A small network was shown many inputs. Here are its activations along a few directions, one row for each input.
Each table varies a few parts of the input and shows all the possible inputs, shuffled.
A made-up example of a description, with smaller parts first: one of 5 places around a ring, together with either a single point or (one of 2 separate values, together with one of 4 places along a line) or one of 11 places along a line.
Shared parts are said once, and a part with two or three values counts as separate values.
In the rows, zero is written as 128.

Other details of the inputs vary at random and push rows far along two fixed directions, the same in every table; ignore that.

A family of inputs:
r1: [151  74 107 130 124 132  94 120 175 122 138 158 112 115 146 156 130]
r2: [ 94 170 115 116 161 130 174 136  88 170 106 123 113 122 127 106 145]
r3: [119  94 103  97 135 167 133 140 136 137 110 123 119  99 127 175 129]
r4: [148  71 126 146  98 136 100 131 168  95 142 152 130 133 116 164 125]
r5: [119 152 130 153 129 106 149 137 106 137 129 135 130 143 113 110 140]
r6: [105 108 184 156 117 117 115  93 121 122 171 156 137 203 137  50 141]
r7: [169  98 119 134 102 113  79 119 146 111 143 155 121 115 142 154 102]
r8: [143 134 117 121 120 131 108 134 120 127 111 130 123 100 140 161 101]
r9: [167 101 121 126 108 130  86 129 152 107 123 131 120 124 139 149 115]
r10: [166  93 126 118 115 137  71 122 169 101 143 153 130 129 148 153 116]
r11: [156  72 131 137 105 138  98 116 168  90 152 154 127 129 116 159 123]
r12: [148 132 124 129 138 122 144 127 149 126 131 122 135  88 116 164 116]
r13: [157  71 140 129  95 136  84 114 155 108 136 154 127 118 124 153 110]
r14: [136 127 133 127 131 133 105 130 128 125 122 120 127 141 142 127 127]
r15: [127 130 145 169 130 103 143 121 153 125 163 139 140 148 126 104 130]
r16: [118 127 137 158 128 125 129 134 135 122 128 134 129 154 126 121 144]
r17: [144 123  99 109 145 137 154 138 151 155 118 123 116  78 125 167 116]
r18: [ 86 163 112 108 155 136 165 153  97 155  94  93 115 124 123 105 161]
r19: [161  96 122 165 112 114 104 124 156 114 144 174 129 110 128 167 113]
r20: [ 97 182 138 121 144 129 165 129  92 157 109  93 133 111 120 111 124]
r21: [ 95 168 148 141 152 113 152 124  99 132 134 109 127 178 114  68 167]
r22: [141 123 104 130 125 137 126 155 132 124  97 114 127 102 108 183 134]
r23: [106 151 116 113 146 119 178 139 118 161 122 102 118 117 127 106 141]
r24: [135 138 121 111 134 150 117 139 111 140  82 111 124  84 117 176 115]
r25: [124 121 171 154 105  99 114  83 152 110 208 160 137 210 173  42 138]
r26: [144  96 130 117 119 156  99 131 143 109 120 123 127 121 136 155 107]
r27: [104  98 174 179 117 115 125 105 149 106 178 162 139 222 135  64 152]
r28: [113 100 178 142 114 124 102  99 141 104 190 161 141 222 158  43 143]
r29: [105 149 107 114 147 122 155 143  98 159 108 125 112 107 126 123 139]
r30: [154 135 112 109 123 137 131 135 133 134 113  97 130  91 138 176 101]
r31: [ 97 167 129  89 147 154 161 159  76 141  83  67 129 132 115 120 131]
r32: [133 150 112 121 143 133 139 137 107 136 103 126 130  74 111 182 119]
r33: [113 162 129  98 139 138 134 151 100 135 105  97 133 141 134 110 142]
r34: [156 109 125 126 113 133  97 131 138 121 111 136 119 103 119 158 114]
r35: [ 91 143 148 124 147 140 155 130 105 122 121 107 135 151 114 114 142]
r36: [135 123 120 127 137 137 120 135 138 113 112 124 127 102 120 168 131]
r37: [112 162 133 147 137 111 171 144 118 144 135 105 137 138 109 107 141]
r38: [ 96 190 134 115 147 136 160 135  58 164  81 105 130  95 116 130 127]
r39: [106 161 154 145 122  99 147 109 112 134 166 106 127 195 144  42 139]
r40: [163  71  84 138 125 112 112 104 184 117 135 168 147 106 127 136 112]
r41: [151 124 111 114 106 133  94 134 132 114 131 142 125 103 143 157 111]
r42: [108 179 120  95 129 135 157 144  98 139 116  81 135 120 135 123 133]
r43: [114 169 131 130 148 117 172 131 113 136 130  98 130 120 107 111 139]
r44: [111 181 128 117 135 130 154 139  68 159  90 111 126  98 112 125 127]
r45: [115 103 131 167 144  92 138  78 163 128 168 181 152 192 140  34 136]
r46: [153  88 127 102 105 149  91 133 153  95 135 139 129 126 135 147 115]
r47: [141 150 115 109 122 133 141 137 118 146 104 100 128  72 112 168 106]
r48: [168  95 123 148 112 104  97 111 153 101 149 172 126 104 122 162 116]
r49: [135 138 118 105 122 136 104 133 123 121 120 137 128  99 144 161 108]
r50: [ 67 138 139 125 145 135 159 128 104 148 139 112 115 185 127  51 166]
Description of these inputs: one of 2 separate values, together with either a single point or (one of 4 places along a line, together with either a single point or one of 5 places along a line).
Q: The inputs of r39 and r30 match in every part but the choice among 2 separate values. If r47 is changed in the same way as r39 into r30, which row does it become?
A: r20
Q: The inputs of r12 and r43 match in every part but the choice among 2 separate values. If r26 is changed in the same way as r12 into r43, which row does it become?
A: r31
Q: Which other rows does r19 become when the place on the line of 5 takes its other values? List them by row number.
A: r8, r32, r38, r49
Q: Which other rows does r46 become when the choice among 2 separate values takes its other values? List them by row number.
A: r28

A family of inputs:
r51: [160  73 101 176 131  94 137 111 202 119 170 191 123 113 122 152 124]
r52: [117 127 159 153 132 105 116  97 124 136 161 154 127 198 153  47 143]
r53: [ 92 134 152 134 129 122 139 108 105 147 148 142 123 175 139  52 146]
r54: [122 107 104 110 144 152 130 143 140 132  98 123 128 109 129 154 135]
r55: [111 134 113 109 133 150 144 169 130 125 101  93 130 117 114 169 139]
r56: [123 122 123 119 128 140 125 144 119 120  97 125 123 108  99 169 128]
r57: [ 75 128 146 141 143 124 147 116 114 140 150 149 119 203 138  43 167]
r58: [123 134 118 123 140 148 138 150 112 118  85 102 135 103 103 164 130]
r59: [133 135  87 144 147 100 171 136 149 151 119 136 132  79  98 155 129]
r60: [135 171 123 119 125 137 122 146  90 128  91 106 139  94 118 171 110]
r61: [150  98  99  99 116 137 108 138 159 122 116 125 122 112 134 155 126]
r62: [114 168 111  95 136 157 161 173  99 138  72  63 133  97 102 164 146]
r63: [137 166 131 113 127 135 128 136  96 123 110 101 143  93 122 166 108]
r64: [191  81 105 183 106  85 105  95 203 122 178 199 121  90 128 154 106]
r65: [132 117 112 105 133 148 126 134 128 135 103 122 129  98 128 151 105]
r66: [ 98 133 143 128 139 125 149 108 120 132 150 124 131 189 138  52 152]
r67: [178  38 117 138 102 130  66 107 190  96 159 192 111 119 140 149 115]
r68: [145  91  99 117 125 140 108 128 148 117 108 140 129 111 130 154 119]
r69: [ 94 144 160 126 137 122 152 100 112 143 165 124 139 193 139  34 144]
r70: [ 78 165 141 127 159 143 173 155  89 142  95  90 141 157 105 106 164]
r71: [129 145  95 140 150 108 183 131 129 161 116 117 131  64 104 157 117]
r72: [107 157 154 135 127 105 120 105  94 139 151 149 126 166 155  53 143]
r73: [103 152 137 102 136 130 149 134 109 149 128  98 127 150 138  85 134]
r74: [ 92 139 121 106 147 136 154 144 124 142 123 100 122 163 139  93 158]
r75: [130 135 129 122 128 150 138 147 108 134  92 103 139  98 106 165 114]
r76: [150 140 114 107 130 129 106 134 115 133 105 131 131  94 139 154 104]
r77: [ 94 153 176 166 134 107 134 113  87 134 156 136 120 194 127  54 156]
r78: [184  78 130 151  90 118  71 115 178  89 159 149 113 127 142 168 108]
r79: [ 86 125 142 130 144 131 155 110 130 129 152 125 133 192 149  59 155]
r80: [129 152 124 130 130 149 128 148 104 135  88 104 132  99 116 165 120]
r81: [142 153 124 122 116 132 107 142  94 127 109 131 129  93 117 172 116]
r82: [182  71 142 158  91 126  67 102 189  84 170 170 126 122 141 165  95]
r83: [ 81 144 142 137 151 140 153 149  98 131 118 118 125 157 110 110 158]
r84: [152  85 163 166  96  90  78  81 180 108 215 185 114 219 177  35 137]
r85: [184  56 140 151  83 123  70 117 192  86 176 163 123 129 137 156  98]
r86: [114 200 121 152 146  72 173 119 105 165 133 131 138 109 122 105 131]
r87: [111 179 139 101 138 121 142 115  87 144 130 109 135 141 146  91 132]
r88: [150 105 131 125 109 146 118 122 146 110 132 123 137 109 116 167 100]
r89: [106 150 155 129 140 122 139 102 116 138 153 124 126 175 151  57 143]
r90: [124 138 109 102 134 147 128 137 107 148  90 118 109  87 131 158 120]
r91: [124 131 121 115 131 148 134 140 128 111 108 103 134 106 104 166 120]
r92: [146 169 122 105 115 130 128 154  99 122 102  92 126  93 131 172 115]
r93: [163  53 141 145 107 130  91 113 196  87 165 163 135 135 130 170 122]
r94: [122 132 132 115 129 146 138 145  99 132  98 110 126  94 103 170 116]
r95: [148 152 110  91 123 131 112 145 116 135 115 108 126  90 148 153 112]
Q: The inputs of r68 and r76 match in every part but one. If r91 is changed in the same way as r68 into r76, which row does it become?
A: r63
Q: What do these inputs look like to the network?
A: one of 5 places along a line, together with either a single point or (one of 2 separate values, together with one of 4 places along a line)
Q: Which other rows does r85 become when the choice among 2 separate values takes its other values? List them by row number.
A: r73
Q: List by row number the other rows that have the place on the line of 5 in common with r64.
A: r52, r77, r78, r80, r82, r84, r89, r90
Q: Which other rows does r53 become when the choice among 2 separate values takes its other values? List them by row number.
A: r94
